A small network was shown many inputs. Here are its activations along a few directions, one row for each input.
In each table, some parts of the input vary, and every possible input appears once, in random order.
Descriptions start from the smaller parts, as in this example, which fits no table here: ring(5) and (point or (values(2) and line(4)) or line(9)).
Shared parts are said once, and a part with two or three values counts as separate values.

Other details of the inputs shift rows strongly along two fixed directions, in all tables alike. That doesn't count.

Rows:
x1: [  2  20  33   8  29 -17   4 -13  10   6  24  16]
x2: [  9   7  19 -14  20   7  -8 -27  31  -8   5  24]
x3: [  0 -27  -4  -5 -26  10   6  39 -50  50   3 -19]
x4: [  4  17 -19  31  58 -47  18  10 -23  30  37  27]
x5: [ 15   3  -3 -14 -11  35 -24 -24  34 -35 -15  -5]
x6: [  2 -15   1  -2 -30  12  -4  19  -7  10  -5 -36]
x7: [  9   5 -43 -15  -5  -4 -27 -30  44 -31 -12 -15]
x8: [ -4 -24   0  -3 -35   7   0  25  -6   7 -17 -17]
x9: [ -5 -29  -4   1 -32   3  11  41 -54  41  -7 -10]
x10: [  2 -30   9 -19 -27   7   5   6  -1  23  -7 -27]
x11: [ -8 -22   4  12 -35  -8  14  43 -50  34  -3 -28]
x12: [ 10  18  23  -2  17   3  -6 -35  24 -17   8   7]
x13: [ -8 -25  -7  -9 -28  17   7   7 -28  -5 -18 -15]
x14: [  6  19   9   6  11  10 -13 -17  15 -30  -4  29]
x15: [  8  19  25   1  31  -3   1 -23  -4   7  21  29]
x16: [-10  -4   7  -8  -1   9  -6 -11  41 -42 -16  11]
x17: [-14 -24   1  -2 -30   3  10  17 -14  -6 -15 -28]
x18: [-18  16  22  18  42 -22  16  19 -37  20  27  52]
x19: [  6   9 -38 -23  10  -2  -8 -21  48 -30 -32 -20]
x20: [-17  26  26  30  39 -26  18  10 -44  11  30  36]
x21: [ 10  -4  -3  -7 -24  26 -15 -10  14 -19 -13 -29]
x22: [ -9 -14 -54  -1 -16  -3   9   0  -1  26 -16 -32]
x23: [-1 22 22 11 29 -6 -8  7 13  5 22 28]
x24: [  0  29  20  24  23  -9  -2  -4  -6 -12  13  28]
x25: [ 10   9 -45 -19 -11   0   5 -25  52 -33 -14  -8]
Each input here is: values(5) or (line(4) and ring(5)).

Rows:
x26: [-14  17  -6  16  26 -24  -1   9  19  -7   8  29]
x27: [ -3   1  -5  15  14 -11   9   8 -43  29  14  -4]
x28: [  8 -13 -18  -6 -18  13  -9 -18   7 -19 -26 -26]
x29: [  4  16 -12   9  23   5 -15 -15  23 -37  -4  17]
x30: [ -4  -4 -10   8  -8 -14  23  17 -38  31  -1 -16]
x31: [  4 -16   1  -5 -31  13  -2  -4  10 -29 -13 -11]
x32: [-11  21  10  19  37 -38  13  -1  -5  12  19  24]
x33: [ 14  28  13   2  22  -3 -14 -11   9   8  19  24]
x34: [ -4  20   5   8   9  -7  -1  -1 -16  -7   9  19]
x35: [ -2 -22   7  -2  -8  -1  19  14 -35  29   9  14]
x36: [-10  18   7  14  33 -29   9  -6   6   7  21  18]
x37: [ -2  -1 -11 -20  16  -1  -4 -30  54 -29 -11  20]
x38: [ 11 -20   5 -11 -28  12  -1  -6   5  -7  -3 -21]
x39: [ -7 -20 -20 -10 -24  -8   4   7   5  -8 -17 -27]
x40: [  6  -8  -4 -13 -22  11  -3   0 -18  10   0 -23]
x41: [  3  22   5  -1   8  11 -13 -32  27 -31   1  12]
x42: [ -4   1 -15   2  -6  -9  13  11 -16   3  -5  -9]
x43: [-12  11  34   2  40  -9  10   6 -17  16  17  46]
x44: [-11 -10  18  -3 -12   4   3  19 -21  -2  -9  -9]
x45: [  4  -5 -14  -7 -11   6   6   0   2  19  -1 -25]
x46: [ -5  10   5   4  26 -31  10   3  -6  21  24   7]
x47: [ 21 -23   1 -16 -38  21 -11  -6  25  -5 -12 -25]
x48: [ 12  -9 -16  -9  -8  19 -16 -19  18  -6 -10 -24]
x49: [ -6  -5 -12  -4  10 -12  24  14 -34  38   8  13]
x50: [ -5  -4 -10   6  -6 -10  22  16 -35  33   5 -20]
x51: [  5  26   3   3  32 -14   6 -12  10  -1  18  14]
x52: [  9 -22  16 -20 -27  20 -11  10   7  10 -16 -28]
x53: [ 13 -21 -22 -18 -23  18 -11 -12   3  -8 -18 -39]
x54: [ -8  10  15  -1   5  18 -21  -6  46 -47 -19  20]
x55: [  0 -12  -4   4 -27  15  -8   6  19 -25 -13   3]
x56: [  7 -15 -11 -12 -13 -11  -1  10   8  27  -2 -24]
x57: [  0 -16  11  10 -22  -3  13  10 -29  14   1  -9]
x58: [ -5  12  19   0  14  14 -14  -8  38 -48 -11  19]
x59: [ -5  -7  27  -1   2  -3   7  19 -32  26  10  -9]
x60: [ -3  13  29  -1  13   8 -10 -20  30 -34 -13  12]
x61: [ -8 -19  16  -5 -22  12   5  11 -19   9 -10 -25]
x62: [  6  26  11   2  19   7 -14 -24  21  -7  16  18]
x63: [ 13 -10  -9   0  -2  -6  -2  18 -36  45   8 -17]
x64: [ -8   3 -21   9  -4  -5   6  21  -5   6  -7   2]
x65: [  1 -13 -31 -11 -28  15   1   5  18 -23 -26 -26]
x66: [  0   4  -6   4  33  -9   6  -3 -26  20  14  31]
x67: [  3  10   9   9   6   7  -7 -11  33 -44   2  24]
x68: [ -7  -6  29   4   2   1   5  20 -28  36  13  -6]
x69: [ -1  17  27  21  22 -11   8  -8  -4  -1  28  29]
x70: [ -4 -13 -20  -5 -38  20 -10  13  -5  -8 -22 -14]
x71: [  2 -22 -16 -26 -29  24  -2  -9  -2  -1 -20  -8]
x72: [  2  11 -10   5  14  -2  -8  -9   0 -21  -2   7]
x73: [ -2  27  14  14  21 -11   0 -12 -12  -1  12  26]
x74: [ 17  -3 -15 -15 -13   7  -4  -3  20   8  -9 -21]
x75: [-11 -22 -23  -2 -20  -9   8  24  -7   6 -10 -24]
x76: [ -8  13   8  13  32 -31  10   8  -9  38  31  12]
x77: [  4 -16  12   5 -19   5   7   9 -18  27  13 -13]
x78: [  3  14 -19   5  12  12 -24 -17  40 -43 -15  17]
x79: [ -2  24   1   8  15   4 -10  -9  14 -29   5  26]
Describe the family of inputs behind these rows.
> line(6) and (point or line(8))
The inputs of x64 and x70 match in every part but the line(6) part. If x65 is changed in the same way as x64 into x70, which row does it become?
> x79
The inputs of x68 and x62 match in every part but the line(6) part. If x43 is changed in the same way as x68 into x62, which row does it become?
> x71
List by row number the other rows that have the line(6) part in common with x75.
> x26, x32, x36, x37, x39, x46, x56, x76
A walk changes only the line(8) part. It starts at x63 and steps to x48. List the rest of the walk in order.
> x53, x27, x28, x72, x29, x78

Rows:
x80: [  3 -17  -2 -18 -15  15  -6  -7  10  -6 -19 -20]
x81: [ -5 -24  -8 -11 -24  13   0  10  -8  -4 -23 -22]
x82: [  2 -19  -8  -5 -32  17  -8  12  -7  -7 -18 -26]
x83: [  5  27  20   7  28  -6  -4 -24  28 -16  16  31]
x84: [ -1  -2 -13   9   9 -18  12  14 -26  39  13 -10]
x85: [  8 -10   1 -16 -11  14 -13 -16  39 -22 -13  -6]
x86: [  3  11   2  -8  -2  18 -15 -34  51 -56 -19   6]
x87: [  6 -18 -36 -12 -25  15  -1  -2  -7  -2 -19 -10]
x88: [ -8   2   8  12   0  -7   7  27 -37  26   8   5]
x89: [ -5   5   8  14   7  -9   7   9 -30   7  11   7]
x90: [  7   5 -16   1  13  -7   6  -1 -25  28  14  16]
x91: [  1  21  19   2  36  -8  -3 -24  24 -18  11  30]
x92: [ -3  -1  11   5   0  -8  13  10 -36  32  13  -4]
x93: [  0 -13  -5  -5 -29  13   0  -3  10 -16 -16 -14]
x94: [ -1 -16 -30  -3 -21   4   1   5   5  -2 -18 -28]
x95: [ -9 -10   6   9  -1 -12  11  28 -31  25   9   7]
x96: [  2  22  19   2  36  -4 -11 -15  28 -14  11  32]
x97: [ -3 -11   9   4   1 -13  14  15 -30  33  13   1]
x98: [  8  21  18  10  26  -7  -5 -19  17 -13  20  25]
x99: [  1   0 -12   4   8 -22  15  17 -27  36  13  -9]
x100: [ -3 -21  -9 -11 -31  18  -3  14  -2  -3 -20 -22]
x101: [ -5 -24  -8 -11 -25  10   3   3  -4  -9 -21 -20]
x102: [  4  30  21   5  31  -1 -13 -17  27 -14  13  29]
x103: [  6  13 -23  -7   6   6 -14 -29  61 -50 -19   1]
x104: [ 5 16 16  8 20 -3 -9 -3  0  3 16 15]
x105: [ -2 -13 -28 -12 -25  -3   1   6   2  -6 -18 -27]
x106: [ 0 15 12 15 15 -7 -4  3  0 -7 14 22]
x107: [ -4 -24  -8 -10 -26  13  -4  15  -4  -2 -21 -19]
x108: [ -6 -15 -31  -5 -19   4  -3   0   8  -6 -18 -26]
x109: [  2  10   1  -8  -3  21 -17 -25  44 -48 -22   3]
x110: [ -2 -20  -8  -9 -29  13   4   3   6 -11 -16 -16]
x111: [  5   4  13  10   6  -8   1  10 -19  22  20   5]
x112: [ -2   4  12   3  11  -5   4  13 -18  25  14   8]
x113: [  0  29  15  13  32  -2 -11 -15  15 -29   8  30]
x114: [  2   7  13   8  12  -5   1   6 -26  19  14   2]
x115: [ -6   7  11  10  18 -12   5   0   2  -7   9  26]
x116: [ 2 13 15  3 18 -5  0 -2  7  7 17 20]
x117: [  0 -20  -7  -6 -37  15  -2  11  -1  -3 -17 -22]
x118: [-1 15 15  1 23 -3  1 -5 -1  5 11 16]
x119: [ -2 -20  -8  -9 -31  14   0  11   3  -5 -15 -17]
x120: [ -1  13  15   2  21  -6   5 -10   0   3  14  16]
x121: [ -5 -20  -9 -12 -28  17   1   9  -6  -5 -22 -24]
x122: [  8   4   0  -3  -7  16 -15 -27  46 -52 -13   4]
x123: [  3  17  -8   7  26 -19   4  -5   6  10  14   8]
x124: [ -4 -14  -7 -11 -22  14   2  -4   7 -18 -19 -15]
x125: [ -3  -6  10   5   1 -11  16  15 -31  34  18   2]
x126: [  1   6  14   7   4  -7   4  10 -16  25  17   8]
x127: [ -6   1 -13   9  12 -19   9  10 -25  37  15  -7]
x128: [ -1   6  -9   1  10 -25  10  11 -22  29  14  -4]
x129: [  1   1  12   8   6  -9   8   6 -32  22  16  -2]
x130: [  3  31  20   5  33  -1  -9 -22  22 -15  11  27]
x131: [  1 -17 -31  -9 -25   1   5   9   2  -2 -20 -30]
The inputs of x104 and x82 match in every part but one. If x84 is changed in the same way as x104 into x82, which row does it become?
> x94
The inputs of x98 and x122 match in every part but one. If x128 is changed in the same way as x98 into x122, which row does it become?
> x105
Describe the family of inputs behind these rows.
> values(2) and (point or line(5) or (line(4) and ring(5)))
Change only the line(4) part in x118. List by row number the other rows that result.
> x80, x114, x130
Change only the values(2) part in x91. List by row number the other rows that result.
> x101

Rows:
x132: [  1 -11   1  -1  -7  -2   5   3  -1   5  -3 -16]
x133: [-6  6  7  5  5 -2  0  1  3 -9  0  8]
x134: [-6  0  3  1 -4  2 -2  2  4 -8 -6  1]
x135: [ -1   8   9  -2  11   2  -3 -12   9  -5   2  15]
x136: [ 1  0  1 -1  0  1 -1  1  9  5  1 -6]
x137: [ -4  -7 -11  -4  -7  -1   5   2  -5   3  -7  -9]
x138: [  1 -14   2  -6  -9   6   5  -1  -7   3  -6  -9]
x139: [  2  -4  -4  -1 -10   3  -1  -1 -12   0  -3 -14]
x140: [ 6  8 -1  7  0  0 -2 -7  1 -5  7  6]
x141: [ 1  2 -2  2 -4  3 -1 -2 -9  0 -1 -7]
x142: [  1  -2 -11   0  -5  -3   4  -2   4  -2   0   3]
x143: [  4   6   7   0   7   1   0 -11  10  -6   8  18]
x144: [  2  -6  -1  -7 -10   1   2   6   1   7  -2 -16]
x145: [ 0 -1  2  1 -3  2 -5  6  5 -7 -6  3]
x146: [-2  7 -7  1 10 -2  1 -2  6  0  1  8]
x147: [ 4  3  6 -3  7  2 -4 -4  3  1  1 12]
x148: [ 2  3  3  1  9 -4 -6  0 10  2  7  3]
x149: [  4  -1  -5  -3 -10   6  -1   3 -10   3  -3 -12]
x150: [-1  3  4  7 -2 -2  1  2  5 -9  4 11]
x151: [  1  -8 -13  -4  -7  -1   1   6  -4   6  -8  -6]
x152: [-1 -3  4 -6 -2  5  1 -5  0  0 -2  1]
x153: [-2 -4  0  2 -3  3 -6  7  2 -6 -2  2]
x154: [  5  12   0   5  13   2 -11  -8   7  -9   7  10]
x155: [-13  11   5  20  26 -31  21  27 -55  49  27  20]
x156: [ 4 10  6  2 13 -5 -6 -5 17 -3  4  8]
x157: [ -4   1   7   6   6  -2   2   1   3 -11  -1   6]
x158: [ -3  -6  -1  -3 -13   5   2  12  -5  -1  -7  -8]
x159: [ 3 -4  0  1 -8 -4  3  2  4  6  5 -6]
x160: [-1  0  3 -2 -2 -2 -1 -2  7  3  0 -7]
x161: [  0  -3 -12  -3   3   0  -4   0   6  -3  -2   2]
x162: [ -5   3   7   4   4  -4   0   1   2 -11   0   6]
x163: [  6  -4  -7  -1 -11   6  -5   3  -9   4  -6 -11]
x164: [ 3 -2 -1  4 -2  2  1 -3 -9 -2 -1 -8]
x165: [ -1  -5 -12  -7  -7   0   5   6  -5   4  -6  -8]
x166: [ 0  9  9  1 13 -8 -2 -9 14 -7  7  5]
x167: [-3  4 -5  0  8 -7  2 -6  3 -6  0  5]
x168: [ -1  -7   0  -4  -9  -1   3   3  -1   7  -2 -15]
x169: [-2 -6 -8  0  1 -4  7  0 -3  0 -4 -4]
x170: [ 1  8  7 -1 13  5 -3 -9 11 -4  4 15]
x171: [ 3 10 -1  5  6  5 -5 -5  1 -2  3  3]
x172: [ -1 -11   2  -8  -9   4   3  -1  -9   4  -4  -7]
x173: [-4  0  1  2 -3  5 -1  6  3 -4 -4  1]
x174: [ 2  5  7 -6  6  4  0 -4  3 -1  2  9]
x175: [  2 -13  -2  -7  -8   8  -3   3  -6   7  -2  -4]
x176: [ 1  3 -2  2 -5  3 -3 -2 -8  2 -2 -6]
The inputs of x157 and x132 match in every part but one. If x158 is changed in the same way as x157 into x132, which row does it become?
> x144
The inputs of x137 and x168 match in every part but one. If x155 is changed in the same way as x137 into x168, which row does it become?
> x160
Describe the family of inputs behind these rows.
> values(5) and (point or line(8))
Change only the line(8) part in x174. List by row number the other rows that result.
> x135, x138, x147, x152, x170, x172, x175
Change only the values(5) part in x171. List by row number the other rows that result.
> x136, x146, x170, x173
